Each row below holds a small network's activations on one input, seen along a few directions.
Each table varies a few parts of the input and shows all the possible inputs, shuffled.
A made-up example of a description, with smaller parts first: one of 4 places along a line, together with either a single point or one of 11 places along a line or (one of 3 separate values, together with one of 5 places around a ring).
Shared parts are said once, and a part with two or three values counts as separate values.
(in the rows, 128 means zero)

Other details of the inputs shift rows strongly along three fixed directions, in all tables alike. That doesn't count.

Rows:
row 1: [ 68 143 108 180 105 140 212 122 147  95 160 122 136]
row 2: [137 119 150 139 169 108  78 125 153 214 140  94  99]
row 3: [148 157 177 126 160 119  88 144 134 229 155  96 115]
row 4: [ 75 121  97 150  76 116 182  97 167  81 184 128 131]
row 5: [163 127 171 131 166 134 104 136 150 226 141 103  98]
row 6: [ 67 109 111 188  99 118 172 101 154  68 157 109 142]
row 7: [134 143 144 141 167 117  70 133 150 215 135  87  98]
row 8: [155 103 107  67 104 180 103 121  29  93  58 109 181]
row 9: [174 159 135 127 104  98 107 157 170  87  94 218  82]
row 10: [168 136 134 134 159  75 131 167 165  84  87 212  92]
row 11: [176 127 151 147 132 106 106 145 168  77  83 213 101]
row 12: [ 67 126 109 172 100 136 166 101 165  64 172 117 143]
row 13: [152 140 148 111 131 118  68 119 161 203 164 102  85]
row 14: [174 136 169 141 137  93 140 176 148  98  96 227 116]
row 15: [158  92 105  67 106 175 108 114  21  95  60 114 179]
row 16: [ 59 112 101 170 114 122 182 117 165  79 165 121 150]
row 17: [156 150 136 149 143 104 110 174 169  88  82 206 104]
row 18: [169 106 116  60 118 192 147 141  46 115  85 133 182]
row 19: [ 65 123  95 150 128 108 195 120 164  74 174 115 143]
row 20: [ 63 140 105 173  96 135 167 100 163  68 163 116 142]
row 21: [ 78 123 103 100 151 144 135 105 117 170 196  23 154]
row 22: [160 102 112  58 117 187 152 129  20 122  69 135 168]
row 23: [146 128 181 127 163 108  97 134 128 229 152 107 104]
row 24: [136 156 141 117 179 108  83 140 159 203 154  80  97]
row 25: [ 66 121 113 181 100 134 163 115 163  59 166 106 145]
row 26: [182 159 154 150 138 119 138 179 161 104  80 216  98]
row 27: [153 106 112  61 105 185 101 126  41  90  67 110 183]
row 28: [ 74 133 131 115 125 154 146 101  81 201 186  36 166]
row 29: [152 143 176 127 163 118  89 144 136 224 165  97 119]
row 30: [159  98 100  58 106 176 112 100  24  99  68 126 178]
row 31: [167 149 165 151 139  87 137 176 138 100  87 235  96]
row 32: [ 68 110  99 124 134 151 129  87  95 189 174  27 156]
row 33: [137 154 137 123 179 103  85 135 151 206 146  83  93]
row 34: [ 62 135  85 160 126 103 194 116 148  78 168 116 134]
row 35: [164  90 119  54 117 183 155 129  32 121  70 138 172]
row 36: [186 135 137 133 109  80 115 148 166  88  90 231  78]
row 37: [177 159 131 135 106  90 109 153 164  90  87 222  76]
row 38: [151 116 167 141 156 123  62 121 154 195 136  83 102]
row 39: [ 63 139 101 181  96 128 169  95 155  72 157 115 139]
row 40: [ 69 115 107 178  99 120 175  87 157  73 164 120 140]
row 41: [142  96  99  56 123 178 118 136  51  97  87 122 187]
row 42: [156 142 139 122 131 103  74 109 144 212 150 107  75]
Each input here is: one of 6 places around a ring, together with either one of 2 separate values or one of 5 places along a line.
Q: Changing only the place on the ring of 6 turns row 42 into row 9. The same change can be made to row 31. Which row results?
A: row 3
Q: Changing only the place on the ring of 6 turns row 5 into row 22. The same change can be made to row 19. Which row results?
A: row 34
Q: Change only the place on the ring of 6 in row 27. List by row number the other rows that result.
A: row 6, row 8, row 15, row 25, row 38
Q: List by row number the other rows that have the place on the ring of 6 in common with row 33.
A: row 1, row 7, row 8, row 28, row 37, row 39
Q: Change only the place on the ring of 6 in row 17. List by row number the other rows that result.
A: row 2, row 7, row 16, row 32, row 41
Q: Change only the choice among 2 separate values in row 18. List by row number the other rows that result.
A: row 29

Rows:
row 43: [171 143 175 165 164 112  94 170 166 148 102 172  93]
row 44: [143 142 132  81 131 150 118 132  92 167 132 104 142]
row 45: [167 108 126 103 144 127 125 155 109  69  64 190 143]
row 46: [129  90 130  87 135 171 114 106  64 158 123  67 173]
row 47: [109 138 126 145  98 131 168 132 141  91 146 154 140]
row 48: [ 90 116  84 121  85 153 133  81  99  93 137  88 153]
row 49: [ 94 143 121 170 135 128 172 146 149  91 138 134 139]
row 50: [128 115 129 100 116 167 126 109  72 174 125  89 151]
row 51: [ 80 118 122 178 102 116 177  98 149 109 164 120 126]
row 52: [ 71 150 109 171 107 121 193 120 147 103 162 124 131]
row 53: [140 107 139  88 119 148 113 111  98 166 146  93 148]
row 54: [155 135 118 113 107 127  86 126 144 104 109 145 113]
row 55: [153 146 133 112 142 103 120 156 143 126 117 168 108]
row 56: [174 121 124 111 127 132  81 146 114  58  47 181 131]
row 57: [132 150 150 153 166  87  95 126 166 219 157  98  73]
row 58: [145 113 122 108 129 122 128 121 112 134 115 141 122]
row 59: [ 92 132 114 161 141 112 164 142 152  90 139 133 134]
row 60: [132 137 151 138 157  97  95 125 188 203 180 104  85]
Q: Changing only one part turns row 48 into row 54. The same change can be made to row 51. Which row results?
A: row 53
Q: What do these inputs look like to the network?
A: one of 3 separate values, together with either a single point or one of 5 places around a ring
Q: Change only the choice among 3 separate values in row 55. List by row number the other rows that result.
A: row 57, row 59
Q: Change only the choice among 3 separate values in row 43. List by row number the other rows that result.
A: row 47, row 50
